Each row below holds a small network's activations on one record, seen along a few directions.
Records have a field called Daka. Each example row is followed by its value.
The largest differences between rows may come from other fields.
In the rows, zero is written as 500.
Random noise pushes rows far along 22 fixed directions. That doesn't count. These rows show it; they differ only by the noise:
[203 610 515 327 497 364 552 380 477 562 844 665 586 551 449 472 354 538
 515 483 280 499 549 602 491 762 519 380 421 363 597 381 529 489 436 564
 539]
[448 430 450 367 341 686 549 386 453 550 485 477 329 707 420 504 522 500
 590 558 458 612 317 243 587 249 488 638 308 538 346 470 461 532 574 545
 322]
[427 406 370 309 704 653 443 624 412 487 675 390 574 801 487 412 441 519
 383 449 488 397 664 479 695 721 606 403 380 487 590 311 215 596 397 672
 346]
[645 322 715 637 469 367 320 559 584 456 275 444 382 535 563 376 683 415
 434 665 495 276 483 495 606 341 419 471 332 559 681 474 553 418 568 728
 573]
[628 563 702 624 468 425 561 692 787 439 438 424 566 577 725 621 541 576
 323 411 355 637 580 650 433 424 709 521 577 405 398 692 575 524 324 320
 470]
[346 478 657 161 434 430 630 576 384 448 314 281 473 519 447 474 392 379
 702 418 479 558 290 569 386 610 520 336 431 526 496 366 458 225 408 609
 582]
[487 693 413 673 396 335 418 443 636 441 450 794 616 461 465 788 539 587
 432 340 478 607 283 509 525 587 732 602 390 438 485 457 652 669 291 316
 326]
[491 399 629 622 459 395 515 356 425 538 586 494 526 527 402 295 685 455
 522 635 457 442 543 428 498 426 387 629 358 366 586 433 517 561 591 254
 581]
[503 438 277 407 434 601 388 384 554 545 630 602 377 580 403 476 601 445
 358 401 429 531 593 523 692 554 502 689 470 549 482 372 423 579 391 593
 225]
[522 557 517 491 441 217 516 431 550 443 653 683 481 424 584 530 406 489
 377 634 269 382 578 576 400 619 359 609 640 484 597 227 425 522 567 550
 369]
[436 358 723 568 546 343 385 610 673 187 758 402 152 340 606 531 427 372
 427 661 567 300 544 393 615 292 447 576 474 563 685 410 445 206 596 523
 203]
[555 432 389 361 487 363 500 498 377 600 354 448 601 480 457 498 393 602
 637 534 556 593 311 501 455 510 371 557 540 462 282 208 430 500 528 391
 495]
[654 440 130 690 516 556 269 480 647 468 433 689 554 509 375 608 554 513
 741 446 824 361 568 280 474 614 595 517 468 434 686 480 558 486 471 550
 545]
[509 443 502 719 586 719 453 631 645 486 488 579 452 328 531 371 448 497
 380 525 375 572 705 571 702 415 472 560 733 478 614 466 581 371 593 573
 331]
[397 449 556 449 525 419 532 613 536 583 354 424 429 767 446 494 475 520
 358 397 328 388 467 292 366 384 637 729 491 450 440 608 528 409 377 527
 607]
[659 576 509 579 361 427 505 375 567 527 327 563 452 396 498 419 585 421
 720 492 510 418 549 691 377 556 373 479 500 458 686 525 563 420 494 637
 652]
[445 506 506 567 556 532 214 456 452 411 721 581 317 363 330 684 467 475
 448 362 613 440 355 181 784 182 393 690 302 501 465 611 468 520 549 356
 443]
[533 561 563 495 418 630 437 609 738 256 444 768 422 424 702 664 455 559
 405 727 500 501 497 315 650 431 637 555 594 497 481 471 358 539 493 534
 559]
[522 447 468 465 534 444 501 478 343 567 377 620 393 503 612 442 444 494
 304 534 356 286 482 442 505 448 329 471 544 646 492 466 405 500 536 666
 418]
[451 507 585 353 366 507 485 450 432 507 631 495 561 519 602 597 270 542
 585 636 334 565 380 631 427 358 334 347 509 441 432 375 446 606 492 499
 441]
[468 502 477 342 476 530 415 411 509 453 646 635 475 471 611 560 488 503
 526 596 601 516 359 511 743 478 505 336 267 543 475 422 397 615 455 579
 406]
[544 457 684 491 551 376 644 552 527 575 400 289 373 517 622 402 576 382
 439 525 469 449 414 559 403 311 498 579 486 664 466 723 592 411 545 559
 490]
[630 385 387 620 605 408 423 641 549 563 538 558 508 589 444 482 538 682
 345 416 444 416 760 337 566 539 461 502 614 436 419 432 466 478 548 398
 509]
[752 815 391 453 442 525 765 579 532 562 509 578 478 541 307 712 401 557
 786 362 453 530 464 569 450 278 537 346 536 551 648 414 431 766 501 659
 487]

[488 513 418 358 340 522 561 339 318 433 641 446 385 535 567 617 445 414
 501 479 447 470 466 618 354 558 367 366 507 687 463 489 405 562 447 487
 148] -> h4
[481 443 511 722 550 504 456 563 448 549 441 531 575 540 725 540 401 718
 363 614 479 404 528 579 369 461 477 286 635 516 396 667 603 545 466 400
 460] -> h1
[496 336 322 227 724 378 555 465 476 718 800 375 656 654 557 404 622 352
 264 445 581 503 506 552 561 522 623 495 376 612 397 552 441 730 355 475
 424] -> h7
[593 649 878 635 489 323 600 797 531 278 272 416 616 655 478 692 559 573
 481 533 342 502 355 276 498 527 680 325 347 541 597 422 509 555 671 528
 586] -> h4
[280 409 712 652 399 623 391 451 506 382 375 614 431 472 476 362 459 360
 479 622 318 305 588 362 374 471 432 534 518 340 799 591 621 212 532 627
 694] -> h2
[276 572 489 583 496 401 440 577 424 467 595 507 427 516 181 576 511 700
 513 489 526 399 521 632 519 608 623 500 625 555 521 419 598 610 338 373
 582] -> h3
[659 508 498 391 376 509 479 494 562 410 403 656 432 442 432 567 762 387
 404 617 555 435 534 438 586 479 547 479 579 705 540 496 409 705 492 578
 730] -> h3
[544 570 466 485 460 623 634 640 524 392 493 322 268 351 441 590 378 514
 732 589 656 487 508 644 407 359 478 390 778 741 517 542 505 450 558 586
 419] -> h5
[340 502 309 575 651 771 513 520 227 471 598 474 434 647 318 525 438 365
 335 292 489 228 562 389 454 385 587 567 528 616 732 613 348 676 288 427
 279] -> h6
[510 296 499 442 435 520 117 556 438 535 663 485 499 586 449 659 380 502
 332 436 289 432 573 449 588 403 245 278 491 545 472 462 560 471 588 739
 457] -> h6
[551 451 559 569 632 484 269 424 317 585 514 339 705 442 652 449 377 461
 485 590 504 472 382 679 519 529 207 458 405 508 498 542 484 580 667 623
 528] -> h7
[404 639 559 428 377 656 453 574 413 495 407 547 339 741 394 540 409 817
 441 470 222 480 632 483 629 647 433 433 549 525 366 459 373 500 545 784
 618] -> h5
[469 357 441 407 424 536 526 583 733 623 709 433 674 909 336 596 569 626
 561 577 461 717 460 449 605 334 820 323 279 379 441 335 654 728 406 545
 375] -> h8
[216 600 523 485 618 381 273 649 550 434 596 448 477 472 337 716 298 592
 509 384 631 361 373 556 493 513 673 521 526 450 536 640 604 407 264 545
 696] -> h1
[411 313 727 399 544 530 318 560 439 445 556 243 600 521 438 454 525 290
 295 484 369 649 390 500 636 411 436 659 394 477 469 382 493 444 542 457
 376] -> h2
[486 539 617 853 725 498 365 669 505 494 581 471 389 446 478 465 422 729
 293 535 467 328 693 513 661 317 428 651 653 475 515 655 513 518 605 457
 547] -> h8

Here are new rows. What is Daka for each?
[656 534 489 523 313 639 503 393 503 492 375 602 458 497 495 488 650 450
 324 343 266 678 599 476 577 494 391 735 537 419 369 447 398 546 493 370
 404] -> h6
[703 631 435 512 865 405 791 521 450 557 354 657 692 404 773 391 598 335
 304 536 681 395 389 285 548 533 634 663 391 600 576 573 281 700 604 462
 540] -> h2
[472 457 628 752 574 435 564 429 341 423 351 461 598 425 577 299 602 430
 451 601 503 459 472 465 428 665 425 601 438 457 610 441 529 411 653 327
 400] -> h2
[390 430 439 473 632 399 270 461 407 569 599 595 534 629 462 510 469 540
 385 600 504 300 482 192 560 599 413 586 377 555 472 538 491 507 685 687
 690] -> h2
[573 409 513 359 130 360 340 437 670 596 271 652 487 638 405 698 609 460
 472 448 318 548 313 461 376 308 557 459 415 485 403 468 708 556 280 639
 670] -> h5
[653 574 545 819 681 580 323 550 417 532 453 546 666 367 478 518 661 476
 237 457 492 509 501 582 768 450 463 565 479 619 587 644 553 779 603 498
 479] -> h7
[426 525 368 679 503 486 446 380 479 501 355 670 496 343 483 392 562 580
 475 410 606 476 548 607 529 724 528 618 533 400 505 464 544 391 357 338
 448] -> h5
[381 528 644 468 422 513 629 410 387 621 519 499 568 573 323 365 712 479
 427 646 350 588 401 679 604 428 576 507 398 554 530 456 592 794 442 448
 601] -> h7
